These are the activations of a small neural network, seen along a few directions. Each row is one input.
Each table varies a few parts of the input and shows all the possible inputs, shuffled.
A made-up example of a description, with smaller parts first: one of 6 places along a line, together with either a single point or one of 11 places around a ring or (one of 3 separate values, together with one of 5 places around a ring).
Shared parts are said once, and a part with two or three values counts as separate values.

Other details of the inputs vary at random and push rows far along three fixed directions, the same in every table; ignore that.

A family of inputs:
R1: [-25 -28  -3   0  -1  40  18  -7  29 -23  10 -24  39   0]
R2: [-31 -28 -47   2 -55  -3 -20 -13   1   0 -47  -4 -54  22]
R3: [ 22  34  -1   3   1   8   6  26  -8  23  12  17 -20 -18]
R4: [ 11  34  18   6 -10  -2   2  30 -13  30   0  19 -20 -15]
R5: [ 11  29  10  19   6  -5  -5  37 -15  27   5  35 -26 -13]
R6: [-29 -28  24  41   2  55   4  52  21  -7  31  -9  24 -19]
R7: [ 14  -8  11 -21  -1 -39  14 -50  -5 -22   7 -21  26  18]
R8: [ 13  29  21   2  -6   3   7  37  -7  24   0  15 -10  -9]
R9: [ 19  12   3   0  11 -31   2  -6 -13  -2   8  17 -11   5]
R10: [ 10   2   8  -2   5 -22   6   4 -11   4   4   7  11   9]
R11: [ 14  15   2  -8  19 -25  -6 -14  -6  -1   4  12 -13   6]
R12: [  8  -6  13  -5  11 -18   5   3 -12   0   0   1  11   2]
R13: [  8  33   9  17  12  -7  -9  37 -18  21   0  28 -24 -13]
R14: [  6  17  11 -20   6  -8  12 -13   2  -3  -8  -1   9   1]
R15: [ -1  -6  11 -21   6 -30   7 -48  -5 -13   2 -17  30  16]
R16: [  9  -2   8 -17   3 -28  13 -57  -1 -17  -2 -17  33   9]
R17: [-23 -15   8  24  -3  70  13  43  33  -6  37 -19  22 -18]
R18: [  4  23   9   8  16   1  -1  39  -7  17   4  27 -18  -5]
R19: [ 14  31   5   1   3  17  14  28  -1  20   0  18  -6 -20]
R20: [-26 -38   5  13   9  30  -3  -2  28 -22  15 -19  35  15]
R21: [-24  -8  12  25  -3  70  16  49  30  -6  17 -17  29 -22]
R22: [ 11  35  10  16  13  -2 -16  31 -12  26  -2  26 -24 -12]
R23: [ 13  33  18   0  -4  11  12  29   0  18  -4  13  -8 -15]
R24: [-21 -27  -4   3  -5  37  20  -9  31 -29  19 -26  31  -4]
R25: [  9  27  12  16  -3  -5   0  41 -16  30   6  27 -20 -14]
R26: [-27 -13  14  36   1  65  -8  50  28   3  29 -17  27 -16]
R27: [-20 -35   5  21   2  26  -3  -2  26 -32  21 -28  30  10]
R28: [-28 -28  -4   5  -3  38  15 -14  27 -21  13 -24  37  -5]
R29: [  6  18  17  13   3  -1  -1  40 -16  25   3  20 -18 -19]
R30: [-23 -21 -43  -9 -49   5  -5 -14  14  -9 -36   0 -55  14]
R31: [ 12  20   7   0  12  20   4  30  -7  23   3  11  -5 -20]
R32: [-29 -39  11   6 -13  32 -21  -3  14 -22  20 -23  44  -2]
R33: [ 11   5  21 -15   5 -16   6  -5 -10   2  -6  -4  10   0]
R34: [-29 -37 -39  -2 -55  -1 -17 -15   0   3 -46  -1 -56  16]
R35: [ 12  14  -2 -11  17  -4   2 -10 -10   4  -1  -5  19   0]
R36: [  5 -26  13 -10  28 -22  -3 -43  -1 -21   3 -15  40  17]
R37: [ 13  18  15   8   1  -5   4  42 -12  15   8  17 -26 -18]
R38: [-21 -38 -46   5 -37  -5 -16  -3   0 -10 -32   8 -62  17]
R39: [ 13   1   7 -21   6 -32  14 -53   1 -31  -2 -25  28  10]
R40: [ 12  -3  11 -20   5 -40   9 -47  -7 -26   3 -26  27  17]
R41: [  6  14   3  -3  19 -20 -12 -15  -7   8  -1  15  -6   6]
R42: [ 12  15  14 -15   2 -17   7 -22  -9   3 -13   1   0 -11]
R43: [  1   9   5  -5   9 -24   2  -4 -14   8   5  10   1   5]
R44: [ -1  -2   7 -22   7 -22  12 -54   3 -19  -3 -18  30   9]
R45: [  9  -4  10  -3  20 -20   0  -2 -12  -3  -1   9   6   3]
R46: [ 17  15  -3  -6  13 -23 -11 -20 -11  16   2   9   3   4]
R47: [ 10   5   4 -15  11   2  15 -12  -2  -1  -7  -1  13 -12]
R48: [  5 -24   6  -6  20 -30   6 -39  -3 -23  10  -8  41  25]
R49: [ 14 -18   3 -18  23 -29  -1 -52  -2 -22  11 -23  32  13]
R50: [ 14   7   3  -8  19 -20 -11 -19 -14  13  -1   3   3  -2]
R51: [-25 -40   4  16  -4  20   4  11  14 -25  13 -28  41  13]
R52: [  9  17  12 -13   4  -9   9 -10  -1  -5 -12  -7  14   0]
R53: [  5 -14   2 -13  26 -19  -6 -41   1 -18   5 -24  48  20]
R54: [ 16   8   5  -1  17 -21  -8 -11  -6   5  -2  14   4  12]
R55: [ 15  10  -1 -12  15 -11   0 -22 -17  11  -2   1   6 -10]
R56: [ 15  16  -3 -13  18 -20  -6 -15  -4   4   7   4  -5   4]
R57: [ 24  16  -3  -8  11 -24  -6 -15  -7   6   8   6  -5   6]
R58: [ 15  10  -4 -10  11  -3   7 -11  -7   9   4   1  17   2]
R59: [  8  26   8   4   2  -6   5  39  -9  16  10  20 -27 -10]
R60: [-22 -30  -5  13 -10  36  16 -14  24 -19  14 -24  40  -5]
R61: [  9  16  -2 -11  20 -18 -11 -19  -8  12   2   7   2   4]
R62: [-23 -31 -51   5 -47 -10 -17   1  -2  -9 -35   0 -59  23]
R63: [ 10  39   3   5   5  11   5  22  -8  21  -5  16 -13 -26]
R64: [ 14   9  14 -23   6 -18 -24  -5 -18   4  -1  12  12  -1]
R65: [ 22  21  -6 -13   3 -18  16 -21  -7  -1   0   7  -3  -7]
R66: [-19 -26 -61   0 -43   9 -16 -12   5  -4 -34  -4 -53  16]
R67: [ 21  37  14 -10  -4  -6 -25  33 -20  18   5  29 -29 -21]
R68: [ 12  31  11  11  17   1 -13  36  -8  21  -3  23 -16  -6]
R69: [-26 -25   9  12 -12  32  10  -9  25 -24   6 -34  37  -2]
R70: [ 16  27  10  11  -4  -7   5  43 -12  20  11  23 -27 -13]
R71: [  3  27   7  11  12  -2  -5  33 -12  22   5  30 -25 -10]
R72: [-28 -15  27  25 -17  59  16  52  33 -10  34 -23  20 -14]
R73: [-33 -40 -45   1 -40   3 -14   5   6  -2 -32   5 -43  28]
R74: [ 20  15  12 -18   0 -21  11 -19  -6  -5  -8  -2  -7  -9]
R75: [ 16   8   0  -7  15 -14  -7 -10  -4  10   2   4  12   9]
R76: [-30 -37 -48  12 -34   3 -23   7   2  -8 -39   7 -47  26]
R77: [  5  29  20  -4   1   5   6  34  -4  20   1  13 -10  -8]
R78: [-23 -22  34  28 -18  60  15  55  28 -10  31 -26  19 -21]
R79: [-17 -35 -55  -3 -41  12 -13 -13   5  -3 -32  -2 -54  10]
R80: [ 11  12   0  -8  17 -29   2 -10 -11  -5   6  14 -11   7]
R81: [-20 -38 -44   7 -35   2 -23  -9   7  -7 -33   5 -60  18]
R82: [ 11   8  17 -18   5  -8  12 -13  -2  -3 -12  -4  11  -6]
R83: [-18 -33 -49  10 -41   0 -23 -10  11  -6 -29   9 -59  24]
R84: [-23 -15   9  35  -7  72   9  44  26   6  35 -15  31 -22]
R85: [ 18  41   2   2   3   6  10  27  -5  13   0  16 -22 -25]
R86: [  5 -25   6 -15  26 -16  -3 -43   1 -17   6 -23  46  15]
R87: [ 16  -3   8 -21   2 -31  19 -54   2 -26   3 -20  28  10]
R88: [  8  -4  -5 -17  20 -22   2 -56 -11 -13   3 -21  41   9]
R89: [ 16  16   2  -1  16 -32  -2  -5 -16  -7   2  10 -10   4]
R90: [-27 -18  10  26   4  64  -3  49  33   1  25 -13  23  -8]
R91: [ 19  13   0 -15   8 -11  15 -18  -6  -4  -2   1  -3 -15]
R92: [ 10  33  21   2   1   1   2  38 -10  18  -4   9  -8 -10]
R93: [  7  32   0   0  10  14   0  20  -8  27   7  16 -12 -18]
R94: [  8  13   7   1  10 -28  -3  -1 -20   6   0   6   5   2]
R95: [ 10  10   1 -12   9  -5  10 -21  -8   3  -7   2   6 -17]
R96: [ 10  12  -2 -16  19  -5   6 -15  -6   5   3   0  15   1]
R97: [-27 -36 -54  13 -45   0 -30 -15   8   4 -40  13 -59  26]
R98: [-22 -30 -58   3 -40   3 -28 -10  10  -4 -34  -2 -56  23]
R99: [-25 -44  10  21   4  28  -5  -6  21 -20  16 -23  33   3]
Each input here is: one of 3 separate values, together with either a single point or (one of 4 separate values, together with one of 8 places around a ring).
Changing only the choice among 3 separate values turns R42 into R74. The same change can be made to R97. Which row results? -> R83
Changing only the choice among 3 separate values turns R92 into R40. The same change can be made to R35. Which row results? -> R66
Changing only the choice among 3 separate values turns R17 into R96. The same change can be made to R70. Which row results? -> R10
Change only the place on the ring of 8 in R15. List by row number the other rows that result. -> R28, R41, R43, R44, R61, R71, R93
Change only the choice among 4 separate values in R90. List by row number the other rows that result. -> R53, R75, R86
Change only the choice among 3 separate values in R99. List by row number the other rows that result. -> R36, R81

A family of inputs:
R100: [-24 -49 -22  13 -13  25  -3  -3  27 -26   9  -2 -10  10]
R101: [ 16   7   9 -19  -8 -29   3  -8  -6 -13   9  -1  -8  10]
R102: [ 16  19   2 -11 -18 -35   0  -7 -10  12  -3  19 -32   3]
R103: [ 17  -3 -10   0  21 -16   0 -22 -14  11  14  -1  13   0]
R104: [ 11  19   8 -14  -9 -28  -8 -14 -14  17 -14  24 -35   2]
R105: [-32 -72 -19   9 -27  25  -1  -6  19 -34  -8 -36   3  14]
R106: [  1   0   5 -12  -6 -25  13  -1 -15 -12  -1  -6  13  11]
R107: [ -9   1   2 -16   3  27  33 -21  11 -14   7 -22  46 -14]
R108: [  4  19  33  31 -16  33  13  71   1  29  22   8  -3 -33]
R109: [ -2  -3 -12   3  21 -13   6 -15 -10   5  15   4  25   4]
R110: [ 15  28   1 -22  16   3  31 -26   9  -3  -7 -12  20  -5]
R111: [ -8  10 -34  13 -52 -12 -18  12  -7  17 -32  21 -74   1]
R112: [ 20  10   8   0  39 -22  13 -13  -2  -9   5  11  16  11]
R113: [-40 -69 -13  15 -38  30  -6 -21  18 -15 -16 -30   9  13]
R114: [ -9  23  32  29 -11  28  18  71   0  24  22  14   6 -27]
R115: [ 16  27 -18 -33 -12  -5  14 -27   2   8 -18   9 -27 -12]
R116: [ 12   2  11 -17  10 -27   2 -10  -5 -15   6   5 -15   3]
R117: [-10  21  15  21  10  48  -7  67  -2  27  23  15  16 -20]
R118: [  3  10  19   2   5 -18  -7 -27  -9  -3  -1  -3   8  -3]
R119: [ -6  14  19  32  17  40  14  69   2  15  24  26   3 -28]
R120: [ 16  14  -1   2  39 -19   8 -16  -1   5  16   1  24  13]
R121: [ -7   9 -49   1 -22   5 -32  19  -4  28 -42  27 -64  23]
R122: [ -5   0 -53   5 -25  -2 -23  10  -2  26 -17  32 -79   8]
R123: [  7  12  10 -10  14 -14 -25 -17  -6   0  -8  -3  10  -4]
R124: [-17 -15  29   5   8   2  13 -11  -2  -7   9 -11  46   1]
R125: [ 13  21  -7 -19   0   3  16 -41   4 -10  -7 -17   8 -16]
R126: [-29 -46 -21  30 -10  30  -6  -6  25 -33   9 -16   3   3]
R127: [-32 -46 -10  -3 -24  30 -23  -4  28 -14  -7 -13   1  12]
R128: [ 10  12  -7  -6  15 -12 -25 -24 -10   0   6  -4  10   6]
R129: [ 11   5  25  -4  15 -13  19   2   6 -19  15 -19  35  15]
R130: [ -8   0  11 -13  14  -9 -10  -4 -11   5 -12   3  27   1]
R131: [ 13 -19  11   6  27  -1  13 -12  -4 -13  20  -5  32  -5]
R132: [ -8   4 -33   6 -31  -9 -23  19  -8   2 -36  18 -85  -1]
R133: [-30 -39 -32  30 -10  30 -13 -10  23 -17  17 -23   5   6]
R134: [  1   6  37   4  25  -4  13 -10   6  -5   9  -9  41   7]
R135: [ 16  19  16  -5   9 -35  15 -15  -5   0  -1   1  13  13]
R136: [ 27  15  -2 -16 -14 -36   0   2 -26   9 -17   6 -29   3]
R137: [ 19  13 -13 -29  -4  -2  20 -37  -3   3 -16 -11   8 -17]
R138: [-33 -64 -34   7 -27  38 -21 -17  17 -14  -5 -30  17  20]
R139: [ 13  -1  14 -16  13 -11 -16 -10 -12  12 -12  -3  18  -6]
R140: [ 12   8  -5 -19  12 -13 -19 -21  -7   4   9   6   2  12]
R141: [ 13  10   8  -7  -4 -27  -1 -12  -9 -18   6 -13   2   5]
R142: [ 19  22   3 -14  19 -36   4   0 -12   0 -19  13 -25  11]
R143: [ -9  18  29  21   9  32  13  77  -1  11  17  13  -5 -27]
R144: [ -7  25  34  21  19  47  -8  73  17  25   6  11  10 -19]
Changing only one part turns R106 into R136. The same change can be made to R109. Which row results? -> R103
Changing only one part turns R101 into R129. The same change can be made to R127. Which row results? -> R144
Describe the family of inputs behind these rows. -> one of 5 separate values, together with either a single point or one of 8 places around a ring
Which other rows agree with R132 in the choice among 5 separate values? List them by row number. -> R111, R118, R123, R125, R126, R128, R133, R141
Change only the choice among 5 separate values in R108. List by row number the other rows that result. -> R102, R111, R114, R135
